A small network was shown many inputs. Here are its activations along a few directions, one row for each input.
In each table, some parts of the input vary, and every possible input appears once, in random order.
Descriptions start from the smaller parts, as in this example, which fits no table here: one of 5 places around a ring, together with either a single point or one of 9 places around a ring or (one of 3 separate values, together with one of 4 places along a line).
Shared parts are said once, and a part with two or three values counts as separate values.
In the rows, 128 means zero.

Other details of the inputs shift rows strongly along three fixed directions, in all tables alike. That doesn't count.

Table:
R1: [132 150  52 200 151  91 137 115  81  58  84 147  54 144]
R2: [183 141 139 102 119 144  81 130  99 128 159 155 180  72]
R3: [120 143  80 180 160  84 124 128  89  83 108 121  90 116]
R4: [170 155 108 131 124 134  95 124  94 111 132 152 137 103]
R5: [ 85 109 158  66 126 104 147 121 137 154  85  46  77 125]
R6: [118 100 163  64 139 110 162  86 147 136  80  89  55 142]
R7: [125 103 173  52 135 122 157  92 151 153  87  81  78 126]
R8: [ 98 125 138 181 127 178 155 138 213 124 152 145 162 178]
R9: [ 79 133 130 180 119 178 159 156 207 138 156 125 162 167]
R10: [174 126 189  77 126 142  59 139 112 149 184 134 233  52]
R11: [120 112 164  39 115 126 154 107 146 168  88  66  84 112]
R12: [155 145  86 157 136 109 117 106  89  76 104 159  78 144]
R13: [112 145 112 187 110 192 161 129 204 117 126 160 129 202]
R14: [152 128 145 129 144 115  86 128 102 107 148 137 169  92]
R15: [159 136 140 117 140 128  96 134  98 125 161 145 170  75]
R16: [ 94 130  51 195 142  51 144 152  54 122 102 131  78 159]
R17: [103 135 136 167 114 190 159 144 209 138 148 145 164 165]
R18: [173 133 122 128 128 129  96 116  97  95 145 170 140 108]
R19: [146 139 129 123 136 126 102 144  92 124 164 138 164  76]
R20: [168 132 129 123 135 127 101 125 101 107 150 158 157  92]
R21: [149 123 145 133 145 110  88 122 103  97 148 146 159 104]
R22: [141 118  95 163 143  69 123 129  73 133 115 155 121 145]
R23: [157 156 102 130 119 131 101 131  88 114 133 141 130 103]
R24: [ 87 149  50 200 158  78 149 144  69  72 104 119  52 130]
R25: [122 132  79 189 164  76 128 114  89  60 107 141  73 139]
R26: [140  97 180  38 121 129 147  86 155 149  95  97  88 129]
R27: [116 120 142  60 113 126 159 102 143 156  70  67  58 130]
R28: [ 74 129 133 168 113 180 153 164 202 141 168 126 169 164]
R29: [122 122 151  37 100 138 145 107 139 165  85  73  72 132]
R30: [175 113 158  94 118 112  83 143  89 188 172 159 216  92]
R31: [ 82 120 116 191 109 148 167 163 179 179 146 148 167 199]
R32: [ 80 134 124 165 106 187 164 161 197 138 158 136 156 167]
R33: [ 91 137 123 161  96 198 155 158 198 141 158 142 159 169]
R34: [152 132 165  96 127 129  72 147 100 140 174 122 205  61]
R35: [129  79 172  54 120  88 153  95 135 193  86 105  93 166]
Description of these inputs: one of 5 places along a line, together with either a single point or one of 6 places along a line.
The inputs of R12 and R13 match in every part but the place on the line of 5. If R25 is changed in the same way as R12 into R13, which row does it become?
Answer: R8
List by row number the other rows that have the place on the line of 5 in common with R4.
Answer: R2, R3, R10, R15, R17, R30

Table:
R36: [ 90 129 116 172 118 165 172 116 183 126 111 139  88 216]
R37: [158 143 124 181 146 112  53 156  83  94 192 188 231  96]
R38: [ 99 119 146 107 100 169 158 113 205 138 109 110 106 201]
R39: [142 119  80 150 133  81 126 105  82  87 101 141  78 133]
R40: [140 141  98 149 141  97 126 112  72 101 102 156  65 131]
R41: [142 119 163  77 133 123 107 118 137 146 136  88 128  90]
R42: [181 169  92 176 116 135  54 174  71 123 185 190 234  93]
R43: [ 83 123 156 116 101 176 180 128 200 136 107 113 104 166]
R44: [147 107 131 135 140  97 122 123 122 125 128 132 137 122]
R45: [128 147  89 147 131  98 121 122  83  79 111 123  71 112]
R46: [164 113 180   7 109 116 107  98 112 153 101 103  98 100]
R47: [189 105 209   9 119 123  74 117 115 165 154 104 190  68]
R48: [140 142 124 161 151 103  74 142  88 104 166 142 172  82]
R49: [141 117  79 153 151  86 136 117  84  93  96 138  79 117]
R50: [140 114 116 119 122 105 142 109 114 118 102 144  86 127]
R51: [ 49  83 154  95  93 147 178 182 170 214 190 116 164 175]
R52: [112 111 188  67  90 195 145 122 201 157 139 103 156 144]
R53: [141 153  78 163 136  87 121 130  59 136  91 130  90 132]
R54: [103 108 145 118 123 153 199 113 214 161 110 119 111 179]
R55: [133 125 143  56 138 106 153  98 131 140  85  86  72 128]
R56: [154 156  89 176 157 108 123 130  73  95 150 174 131 115]
R57: [101 138  99 212 137 175 162 144 167 112 138 169 126 188]
R58: [108 124 141  67 142 109 172 101 129 134  74  68  51 109]
R59: [123 126  98 107 147  94 144 108 101 100  62  93  36 138]
R60: [101 162 100 215 104 183 135 182 162 134 160 158 203 146]
R61: [141 134 111 182 165  77  89 126  56 100 136 157 144 113]
R62: [179  85 214  29 127 106  73 108 114 186 152 122 206  66]
R63: [115 169  94 221 101 192 114 180 171 142 189 165 218 141]
R64: [114 131  97 111 129  94 135  98 103  93  81  76  36 132]
R65: [109 140  98 125 151 105 152 106 127 115  98  90  52 118]
R66: [197 105 185  19  92 125  81 121 104 214 144 120 205  62]
R67: [119 125 148 124 149  99 106 131  97 115 124 114 144  90]
R68: [ 96 134 145 185 124 182 147 162 196 119 167 142 186 150]
R69: [125 111 185 127 116 181 143 136 201 168 166 137 191 164]
R70: [ 72 133 103 177 129 175 175 134 201 116 113 108  87 174]
R71: [132 147  88 175 148 130 111 148  78  70 141 151 133  87]
Describe the family of inputs behind these rows.
Answer: either a single point or (one of 5 places along a line, together with either a single point or one of 6 places along a line)
Which other rows does R44 become when the place on the line of 6 takes its other values? List them by row number.
Answer: R39, R49, R50, R54, R62
Which other rows does R48 become when the place on the line of 5 takes its other values? List them by row number.
Answer: R37, R61, R62, R67
